Input: [ 13 -14 -27  55  50 -29   4]
Output: 50
Input: [ 12  13 -51  11 -18  19]
Output: 11
Input: [-27  60  26  15]
Output: 60
Input: [ 9  3 -4 62 12]
Output: -4
Input: [  1  27 -45 -12  15  55 -15]
Output: 15
Input: [  2  59 -21  25  39  56]
Output: 25
Input: [ 25  37  58 -34]
Output: 37
---
[-24  46  21 -68  64] result: -68
[ -3  25  -7 -53  65 -30] result: 65
[ 15 -29  22  68 -21 -12] result: -21
[-50   6  30 -56  24   9  45] result: 9
[ 19  57  -6 -14  66  20  18] result: 20
[  2 -49  47  65 -61] result: 65
[ 30  54  53 -46  47] result: -46
[-50  66  44   2] result: 44
---
array([-45, -53, -39,   9,  23,  -2,  22]) >> -53

array([[ 10,  44, -54,  46],
       [-56,  20, -60,  -8],
       [ -3, -48, -27,  64]]) >> 44

array([ -5,  47, -21,  61,  68,  51, -13]) >> 47

array([[ 19,  22,  15,   7,  -4],
       [-11, -41, -30,  28,  60],
       [-19, -10,  -5,  -3, -19]]) >> 22

array([[  7,  10,  23, -15,   0,  10],
       [ -9,  24,  46, -14,  19,  28],
       [  2, -14, -65,  10, -17, -39]]) >> 10

array([[-34,  -3, -68,  10],
       [ -7, -18,  49,  28],
       [ 10,  -6, -47,  59]]) >> -3

array([[ 22,  -8,  -2,  35,  26, -39,  -5],
       [-44,  -4,  -5, -16,  49, -21,  -4]]) >> -8

array([[-24,  -8,  -4,  54,  56],
       [-37, -28,  14,  22,  30],
       [-49, -23,  19,  25,   2]]) >> -8

array([[-16, -23,  17,   5,  11, -59],
       [-23, -10,  21,  21, -18,  26]]) >> -23

array([[ -4,  10,  68,  15, -23],
       [ 45,  46,  68,  64,   1],
       [  3, -11, -14,   2, -37]]) >> 10
---
[[ -13.7   40.7 -102.0   62.3   14.3   80.3]
 [-110.0 -146.5  135.6  -58.4  -65.5  100.4]] gives 135.6, 100.4

[ 0.004  0.173  0.126 -0.092] gives 0.173, 0.126

[   9.82   93.93   72.15 -176.92  105.48] gives 105.48, 93.93

[ 0.14 -0.11  0.03 -0.07  0.07] gives 0.14, 0.07

[[ -4.51   1.59  17.84  -4.37   2.99  12.31]
 [ -1.31   7.75 -14.67   3.80  -5.37 -15.93]] gives 17.84, 12.31

[-0.04  0.13 -0.08 -0.16] gives 0.13, -0.04
---
157,118,185,110,186
93,149,121,207,127
99,109,91,49,161
→ 185

593,897,115,184 → 115

80,210,192,47,59,71 → 192

6,3,0,7,3,1,3
6,2,2,8,2,1,2
2,1,3,5,4,0,7
→ 0

3129,2780,6336,3232,4701
3598,2009,8140,6257,4309
→ 6336

-10,-31,-32,4,24
15,34,22,10,-4
→ -32
---
[[43, 14, -43, 33, 50, 9, -13], [41, -7, 31, -48, 41, -37, 45], [23, -58, 26, -25, 30, -16, 14]] ==> -16
[[48, 31, 15, -40, -41, -9, 67], [-23, 34, -31, 37, 22, -12, 37], [-14, 0, -35, -33, -59, 21, 22]] ==> 21
[[20, 18, 44, 10], [-57, 10, -8, -54], [53, 49, -26, 7]] ==> -26
[[-28, 21, -14, 36, -52], [-11, -3, -68, 6, 26], [-6, -6, -46, -51, -24]] ==> -51
[[-28, 60, 62, -52, -14, 59], [47, 5, 20, -22, 1, 12], [-1, 56, -47, -16, -2, 24]] ==> -2
[[52, 13, 21, -29, 45, -52], [10, -28, -24, 40, 47, 9], [-4, 24, 11, -25, -57, -14]] ==> -57
---
[[ -9   9 -23   2   4  13   7]
 [-34 -15 -62 -32 -24  40  15]
 [ -4   5  30  26  -2 -21  -7]]	-32, 40

[11  1 65 26 30  9  2]	26, 65

[-42 -48  35  67 -53 -44  62]	67, 67

[ 54  22  13 -24  60]	13, 60

[[-35   4   9  45  32  -6 -27]
 [-37  26  39   4  28 -25  12]
 [-27 -14  21  27  51   9  21]]	4, 51

[[  3  -5  55 -27 -49]
 [-38 -38   8  17 -12]
 [ 39  37 -21   5  -6]]	8, 55

[[ -2  -6  52  -7 -29]
 [-22 -10  18  36  -2]
 [ 11   4  40  15  -4]]	18, 52
